A small network was trained on invented records. Each row is its activation on one of them, seen along a few directions.
Each row is followed by the record's values for the fields Defug, Kagug, Nazub, Bizur, Sol.
A field that a record lacks is left out.
The largest differences between rows may come from other fields.
In the rows, zero is written as 500.
Strong random noise was added to every row along 11 fixed directions; ignore it. To show where, here is one row again and again, with new noise each time:
[624 662 627 515 289 470 468 491 420 658 446 296 425 447 346 489 426 475
 421 419 410 470 554 690 445 592]
[517 466 404 479 491 382 478 647 466 507 370 555 568 520 406 513 513 597
 492 616 536 763 188 496 360 484]
[286 514 467 569 562 302 462 483 584 446 479 683 478 608 507 594 654 612
 551 411 548 424 347 502 568 621]
[613 357 373 452 561 783 623 433 661 674 469 596 717 454 452 481 634 520
 458 768 492 411 634 303 658 582]
[573 584 820 616 394 703 484 474 300 677 483 521 497 635 428 547 331 409
 479 368 570 608 315 375 604 744]
[495 628 353 650 517 333 556 397 582 711 374 379 496 492 326 601 687 516
 530 524 456 366 484 596 625 579]
[475 508 602 303 402 520 438 670 432 330 529 646 484 434 666 346 351 661
 388 456 526 640 439 470 247 307]
[464 402 494 449 498 295 515 655 588 387 528 204 416 300 588 426 740 704
 297 598 364 459 510 465 726 445]
[363 559 435 582 624 543 520 393 527 475 544 618 388 508 669 418 685 604
 479 515 596 405 519 351 617 375]
[504 198 440 515 715 353 593 638 570 476 473 453 572 462 600 592 869 500
 606 793 452 577 300 325 912 700]
[450 519 402 544 460 330 486 460 609 614 402 529 543 551 338 629 614 493
 572 495 440 386 483 722 526 708]
[474 497 276 465 554 449 484 502 571 499 567 556 513 417 553 395 629 603
 459 694 508 541 470 357 482 597]
[255 546 367 619 429 611 367 416 594 510 577 497 450 548 474 403 450 678
 205 436 543 464 480 510 536 660]

[543 591 361 576 446 645 584 399 584 718 343 465 565 502 221 502 581 551
 467 601 517 433 527 589 382 266]	Defug=n2, Kagug=h1, Nazub=p2, Bizur=c1, Sol=j2
[657 410 812 544 255 886 341 417 332 484 535 355 284 595 375 386 424 418
 317 525 530 626 587 671 513 585]	Bizur=c2, Sol=j1
[550 364 708 446 425 534 360 551 365 401 442 605 446 629 539 539 390 326
 641 426 534 658 459 752 410 574]	Bizur=c2, Sol=j1
[545 443 412 555 553 650 495 500 533 655 435 402 556 411 509 517 462 375
 565 580 515 528 598 702 494 427]	Defug=n2, Kagug=h1, Nazub=p1, Bizur=c2, Sol=j3
[410 446 335 441 481 491 433 592 606 355 531 388 518 429 514 382 504 592
 345 538 486 542 575 562 372 354]	Defug=n2, Kagug=h1, Nazub=p2, Bizur=c1, Sol=j3
[779 481 523 383 389 602 508 450 497 660 442 471 589 406 440 553 494 277
 647 610 441 471 716 694 401 634]	Defug=n1, Kagug=h1, Nazub=p1, Bizur=c1, Sol=j2
[636 600 661 516 395 472 423 392 425 475 488 540 431 567 365 553 587 476
 591 471 579 567 451 415 384 674]	Bizur=c1, Sol=j3
[346 494 458 564 294 765 263 352 489 438 640 559 371 650 387 381 339 549
 199 432 566 576 514 630 333 720]	Defug=n2, Kagug=h2, Nazub=p1, Bizur=c1, Sol=j4
[657 576 292 562 479 407 452 445 468 624 442 268 482 388 457 504 624 472
 482 671 463 590 481 509 510 556]	Defug=n2, Kagug=h1, Nazub=p1, Bizur=c1, Sol=j2
[677 619 481 352 418 466 504 505 476 453 527 533 517 389 483 386 459 612
 476 571 472 543 552 336 296 343]	Bizur=c1, Sol=j1
[472 619 413 600 441 629 370 274 541 514 518 583 466 573 415 449 503 546
 445 476 641 515 564 489 319 584]	Bizur=c2, Sol=j3
[224 439 448 633 635 445 488 496 570 484 425 648 528 612 464 591 548 440
 622 389 618 494 388 763 492 419]	Defug=n2, Kagug=h1, Nazub=p2, Bizur=c2, Sol=j1
[569 424 457 619 583 766 580 432 490 533 493 538 464 630 436 444 676 528
 414 664 595 572 413 266 665 383]	Defug=n2, Kagug=h1, Nazub=p1, Bizur=c1, Sol=j2
[546 593 239 382 420 413 422 639 435 502 678 257 549 273 632 289 174 524
 271 610 319 589 547 483 366 652]	Defug=n2, Kagug=h1, Nazub=p2, Bizur=c1, Sol=j4
[261 575 211 495 510 363 497 456 739 484 543 573 508 434 411 468 571 670
 379 488 473 262 628 611 385 455]	Defug=n2, Kagug=h1, Nazub=p2, Bizur=c2, Sol=j4
[314 476 564 731 607 560 567 420 576 529 530 472 427 642 391 579 661 511
 455 395 542 363 445 409 762 475]	Defug=n2, Kagug=h1, Nazub=p1, Bizur=c1, Sol=j4
[624 671 645 605 391 414 566 384 395 663 481 321 330 438 351 532 663 374
 583 454 449 409 550 570 533 514]	Defug=n2, Kagug=h2, Nazub=p1, Bizur=c1, Sol=j4
[578 273 845 418 335 590 488 625 499 389 399 648 496 699 270 667 595 478
 610 420 504 520 443 742 449 484]	Defug=n2, Kagug=h1, Nazub=p1, Bizur=c1, Sol=j3
[418 452 534 610 579 657 577 535 488 538 423 437 491 591 460 571 509 492
 443 438 502 477 433 510 752 344]	Defug=n2, Kagug=h1, Nazub=p2, Bizur=c1, Sol=j3
[738 429 701 358 333 789 533 485 388 584 474 540 526 521 528 467 379 432
 491 566 391 486 646 533 510 533]	Defug=n2, Kagug=h1, Nazub=p1, Bizur=c1, Sol=j2
[600 715 417 457 481 321 518 487 423 466 543 446 361 375 471 363 599 513
 535 539 508 525 587 446 239 321]	Defug=n2, Kagug=h1, Nazub=p2, Bizur=c2, Sol=j4
[440 467 347 451 581 177 545 649 564 406 412 411 417 401 433 530 727 649
 476 562 439 526 393 539 505 264]	Defug=n1, Kagug=h1, Nazub=p2, Bizur=c1, Sol=j4
[494 357 423 514 583 504 498 469 503 504 590 408 441 482 609 450 660 489
 495 687 440 556 480 443 736 628]	Defug=n2, Kagug=h1, Nazub=p1, Bizur=c1, Sol=j1
[572 533 470 563 510 469 495 310 628 566 554 498 395 567 342 555 835 509
 589 550 482 293 666 447 638 646]	Defug=n2, Kagug=h1, Nazub=p1, Bizur=c1, Sol=j3
[573 560 424 525 595 431 507 486 403 531 612 385 527 445 680 480 445 467
 505 585 498 631 379 198 636 705]	Defug=n2, Kagug=h1, Nazub=p1, Bizur=c1, Sol=j2
[500 307 540 324 519 381 598 682 513 391 378 537 564 509 563 606 501 520
 602 507 435 489 458 676 523 301]	Defug=n2, Kagug=h2, Nazub=p1, Bizur=c1, Sol=j3
[569 548 605 485 375 733 514 386 476 649 411 622 471 562 383 533 428 434
 505 503 549 537 543 567 381 456]	Defug=n1, Kagug=h1, Nazub=p1, Bizur=c1, Sol=j2
[607 322 698 500 551 785 622 552 438 503 359 421 496 555 630 524 465 371
 499 504 459 468 579 583 768 181]	Bizur=c1, Sol=j2
[248 295 138 576 739 583 425 486 593 458 500 563 473 523 686 457 583 501
 508 675 593 570 425 591 618 485]	Defug=n2, Kagug=h1, Nazub=p2, Bizur=c2, Sol=j3
[486 349 787 391 465 491 477 673 366 386 491 595 485 560 594 543 408 446
 609 461 569 669 357 583 423 489]	Defug=n2, Kagug=h2, Nazub=p1, Bizur=c2, Sol=j3
[570 500 420 469 522 641 500 443 560 585 522 623 661 531 537 485 348 364
 589 502 513 434 688 471 359 587]	Defug=n2, Kagug=h1, Nazub=p1, Bizur=c2, Sol=j2
[519 476 754 396 333 806 469 503 520 537 492 607 599 579 482 503 292 527
 323 364 474 398 636 544 519 538]	Defug=n1, Kagug=h1, Nazub=p2, Bizur=c2, Sol=j2

Here are new rows. What are their fields?
[508 617 402 712 522 575 479 459 359 590 409 201 340 491 553 421 391 419
 391 490 539 628 406 669 582 279]	Bizur=c1, Sol=j2
[394 568 388 575 475 524 457 440 510 459 564 384 483 464 530 433 454 599
 281 490 493 465 568 440 537 490]	Defug=n2, Kagug=h1, Nazub=p2, Bizur=c1, Sol=j4
[512 365 371 355 478 693 465 486 585 431 622 498 588 360 721 372 413 540
 357 647 429 474 689 396 566 604]	Bizur=c1, Sol=j2
[705 531 476 316 492 661 493 561 397 524 587 702 742 430 696 451 215 458
 574 595 527 673 531 186 305 664]	Defug=n2, Kagug=h1, Nazub=p1, Bizur=c1, Sol=j3
[502 452 814 606 507 420 485 551 488 437 323 517 421 703 280 695 666 564
 557 361 554 626 258 608 492 381]	Defug=n2, Kagug=h1, Nazub=p1, Bizur=c2, Sol=j2
[767 483 662 460 469 502 595 451 511 468 386 468 405 518 309 541 823 529
 589 648 481 455 551 443 512 293]	Bizur=c1, Sol=j2
[644 389 592 473 368 667 489 521 566 591 442 432 743 500 268 554 340 506
 356 506 501 578 502 478 478 678]	Bizur=c2, Sol=j1
[514 373 438 524 464 680 451 377 558 511 330 717 607 681 331 604 557 533
 523 592 571 580 423 542 436 481]	Bizur=c1, Sol=j1
[601 545 523 382 419 301 516 668 544 465 371 398 723 371 429 563 324 604
 444 428 446 587 468 448 338 460]	Bizur=c2, Sol=j3
[650 405 713 368 442 344 560 641 552 433 330 512 553 453 353 627 741 627
 543 532 518 588 341 367 453 300]	Defug=n1, Kagug=h1, Nazub=p1, Bizur=c1, Sol=j2
[474 589 476 584 614 377 577 574 473 529 451 391 556 427 644 528 443 525
 528 461 532 495 472 384 582 305]	Defug=n2, Kagug=h1, Nazub=p1, Bizur=c2, Sol=j3
[467 591 327 505 550 461 542 477 488 555 508 545 586 478 661 517 266 389
 579 455 442 438 540 576 488 568]	Bizur=c1, Sol=j2
[438 519 322 520 604 342 572 558 581 585 540 407 577 349 498 433 583 519
 509 564 471 466 476 438 546 532]	Defug=n2, Kagug=h1, Nazub=p2, Bizur=c2, Sol=j1
[620 337 681 535 599 659 584 560 483 534 404 489 637 518 514 605 587 516
 469 554 538 541 445 234 723 414]	Defug=n2, Kagug=h1, Nazub=p1, Bizur=c2, Sol=j4
[479 660  74 557 627 618 626 393 617 632 412 541 603 448 560 399 357 494
 467 574 523 399 665 502 392 152]	Bizur=c1, Sol=j2
[642 456 653 522 440 588 543 635 276 580 389 200 381 371 499 394 478 448
 383 575 453 740 401 598 534 278]	Defug=n2, Kagug=h1, Nazub=p2, Bizur=c2, Sol=j4
